A small network was trained on invented records. Each row is its activation on one of them, seen along a few directions.
Records have a field called Maz. Each example row is followed by its value.
The largest differences between rows may come from other fields.
In the rows, zero is written as 500.
Random noise pushes rows far along 3 fixed directions. That doesn't count. These rows show it; they differ only by the noise:
[508 516 340 184 453 546 429 415 609 340 373 600 524 573 472 438 442 395]
[494 268 547 255 490 619 522 815 687 537 245 545 332 690 734 662 680 593]
[567 560 423 351 496 547 437 418 558 410 385 636 575 504 485 425 408 399]
[654 528 451 271 723 381 531 382 465 343 544 912 540 496 538 262 290 446]
[516 622 340 328 373 605 370 338 595 376 340 514 624 497 395 449 414 329]

[447 271 438 233 486 395 497 635 618 469 480 379 197 680 690 554 731 550]  y6
[647 538 482 582 433 522 547 461 459 512 506 455 664 375 395 593 483 363]  y5
[402 406 802 931 303 622 522 828 499 848 291 239 455 427 754 755 607 511]  y5
[519 420 331 272 478 476 418 589 685 365 372 500 505 716 442 642 529 501]  y12
[442 560 232 334 163 629 385 303 637 198 486 266 609 511 324 465 535 382]  y2
[567 629 396 390 453 421 485 458 589 258 573 540 599 444 327 388 468 392]  y8
[356 632 623 589 377 498 309 386 318 664 447 467 428 460 599 510 492 589]  y8
[284 543 206  30 365 472 437 411 717 251 406 309 476 636 324 543 467 438]  y12
[421 694 264 483 225 596 293 147 477 320 633 418 722 368 284 389 332 392]  y2
[661 440 580 701 543 520 673 615 593 592 450 522 566 476 487 501 518 524]  y1
[399 266 627 398 592 580 575 808 689 543 454 550 415 712 637 520 620 559]  y11
[481 570 414 282 549 432 523 280 533 404 631 672 407 604 404 398 329 474]  y11
[556 404 544 616 533 467 599 548 545 526 440 515 482 468 503 494 578 546]  y4
[515 538 545 526 550 418 566 546 400 554 624 691 670 495 423 342 507 486]  y10
[584 691 465 513 422 440 523 383 453 358 564 548 623 415 338 401 422 368]  y8
[639 689 443 926 477 598 635 546 653 653 427 457 786 313 408 557 341 374]  y1
[538 613 620 782 489 483 584 445 468 607 519 482 620 284 516 594 385 342]  y5
[404 636 205 306 275 626 375 440 573 361 475 375 404 677 375 543 519 439]  y7
[495 398 544 293 543 337 435 542 414 450 579 630 445 646 508 431 459 543]  y10
[557 577 689 912 364 666 468 489 458 555 435 318 612 381 506 562 538 479]  y2
[362 416 685 517 513 394 524 626 350 586 449 429 500 623 675 605 558 647]  y10
[476 410 348 221 563 369 561 357 531 210 598 623 396 543 429 324 467 474]  y3
[388 435 464 380 537 413 401 404 390 497 603 464 382 596 528 364 502 379]  y6
[548 589 545 901 416 704 545 536 535 713 340 341 710 318 287 647 670 450]  y4
[463 449 617 425 474 552 550 497 481 497 480 397 367 582 615 466 549 577]  y9
[341 778 416 510 316 562 381 264 375 399 440 297 526 456 345 393 357 357]  y7
[461 326 648 648 652 541 517 781 610 540 520 576 453 516 579 540 607 593]  y3
[295 660 552 621 343 612 383 329 357 552 344 146 581 522 566 590 502 530]  y9
[548 572 384 359 421 523 499 535 578 344 552 388 390 625 437 461 545 497]  y7
[508 585 526 618 742 349 543 408 370 391 514 673 511 356 517 392 339 541]  y3
[690 600 661 777 591 426 586 460 493 575 544 614 684 412 449 420 382 477]  y12
[747 358 598 761 553 628 723 766 597 682 411 489 581 490 512 679 600 543]  y1
[566 733 454 838 321 533 395 249 467 501 448 333 703 283 277 468 439 278]  y6
[515 614 482 530 356 697 373 459 484 528 278 375 550 473 518 556 522 426]  y9
[406 668 302 303 126 785 323 222 724 386 285 128 669 441 192 617 531 230]  y11
[463 494 217 372 339 613 453 504 651 465 347 288 599 453 299 607 642 496]  y4

Which value of Maz does each new row have?
[606 482 431 386 545 444 535 424 570 420 535 588 544 606 432 534 465 403]  y12
[505 383 349 246 457 484 442 655 739 414 404 411 471 681 458 690 565 564]  y12
[449 528 355 148 508 461 521 387 499 312 708 582 304 649 427 456 464 521]  y7
[472 601 485 483 586 495 448 326 560 385 650 622 711 488 333 245 312 340]  y11
[637 468 704 569 676 428 653 596 379 476 633 671 393 515 643 392 475 607]  y7
[573 411 565 456 608 443 659 640 531 534 576 588 482 441 559 594 513 431]  y5
[559 673 499 714 546 556 517 486 472 573 575 428 578 423 567 514 444 437]  y7
[470 288 494 446 545 567 695 822 612 638 424 577 441 679 554 491 674 586]  y1
[532 367 634 788 485 670 466 880 635 825 296 342 401 557 818 816 893 543]  y6
[595 431 487 598 332 629 483 744 579 641 357 241 590 410 528 768 639 504]  y5
[410 661 670 710 249 521 307 380 450 658 388 208 602 433 496 561 580 526]  y10
[506 509 578 662 424 568 468 627 474 638 507 430 625 370 505 581 536 458]  y5
